Each row below is a small network's average activation on inputs in which a field has the value named, seen along a few directions.
Related values have similar rows: they may be neighbours, one step apart, or belong to one group.
Random noise pushes rows far along 6 fixed directions. That doesn't count. These rows show it; they differ only by the noise:
[  83  174  -19  141  177   91  -40  -28  -49 -164  -29 -105  268  126
  238  -75  261]
[  77 -294  185 -115 -126   61  -41  -24  200 -162  -82 -416 -111 -232
 -148  217  253]
[-249  363 -140  172  596  222 -205  -68 -316 -720  352 -118  130 -116
  547  414 -111]
[-104  124   68  362  -81  364  211  215  109 -424 -102  -38   96 -186
   80   47   62]
[ -70 -112  -39 -178   31  152   33   60 -124 -261 -232 -211  163  -86
   86 -176  240]
[-265 -491 -270 -689   11  170  183  208 -465 -292 -324 -115  211 -129
   48 -558 -179]
[ 183 -206  146  605 -579  271  614  439  509  179  -88  316   56   57
 -302 -265 -416]
[ 106  -28  -18   50  250  -73 -139 -119   11  -65  255 -129   51  117
  183  211  -76]


Field Tene:
t10: [ 115  632  118  470  -67  367  -96  178  137 -171  314   36   77   10
   -6  218  179]
t4: [-176  168  -30 -456  333 -216 -340 -200 -179  -64  172 -114 -427 -273
  -53  267  -61]
t7: [  19 -112    4   -7 -144   85  163   65 -262   87  -10  103  161   67
  -79 -195 -278]
t8: [-314 -350 -200 -173 -292 -219  165    3   -7  414 -249  431 -377 -218
 -205 -231 -393]
t1: [ 287  182  242  100   20 -100  -86 -227  -93    7  499  -73   84 -209
  -31  204 -202]
t2: [ -90  369  -73   40  452    6 -184 -187 -292  -41  268   43  268  361
  219  167   67]
t5: [  55  -36 -106 -291   80 -186 -332 -343 -278   17  119 -309   82  -44
  146  225  269]
t6: [ 249  254  202 -244  253  -95 -342  -79 -188 -193  303   -5  193  -88
  114  -31  157]
t3: [ 300 -135  149 -156   31  165   86    3  -41 -210  296 -296  252  -39
   47  164  -53]
t9: [-194   84   57 -234 -498  190  319  344  131 -167 -939 -127   -5 -242
 -282 -698  754]
Each value of Tene is a pair of two hidden parts, and every pair occurs once (2 first parts, 5 second parts).
t5 and t8 share the first part; t5 and t7 share the second. Which value has the first part of t7 and the second part of t8?
> t1
t6 and t9 share the first part; t6 and t4 share the second. Which value has the first part of t4 and the second part of t9?
> t10

Field Tino:
f4: [ 448  163  225   91   47  100  -76  163  345   53  441  -81   61  157
 -110  139 -108]
f8: [ -62  272   71 -231  -56  469  123  192 -337 -681  159 -191  296 -594
   52 -269   52]
f6: [ 279  -69   12    2 -157   90  257  -14 -342  144  244   65  554  117
  -56 -526 -262]
f3: [ 134   90  145  150  -87  314  212   45  -88 -350 -184 -216  304  -98
  113  -59  435]
f5: [ 435 -531  199 -237 -325 -256   32 -135  241  591 -291 -308   96  236
 -293 -209  341]
f2: [-167   93  103 -206   55  172 -148 -178 -409 -368 -214 -364  260 -329
   57  -65  534]
f10: [ -89   -3 -233   75  125 -322 -201   32  -13  367   79  452 -304  273
  109  -55 -384]
f9: [-227 -161 -349   16 -141 -259  354   86  242  638 -853  545 -137  581
  -79 -525  192]
f7: [-231 -120  -50  270  -91  114   37  142  349 -100 -155  -80 -347  -48
  -50  417  -99]
f1: [  25  762  109  336  157 -178 -322 -205  126    5  -75   88   89   60
  189   38  689]
Each value of Tino is a pair of two hidden parts, and every pair occurs once (2 first parts, 5 second parts).
f9 and f4 share the first part; f9 and f7 share the second. Which value has the first part of f7 and the second part of f4?
> f10
f6 and f8 share the first part; f6 and f2 share the second. Which value has the first part of f2 and the second part of f8?
> f1
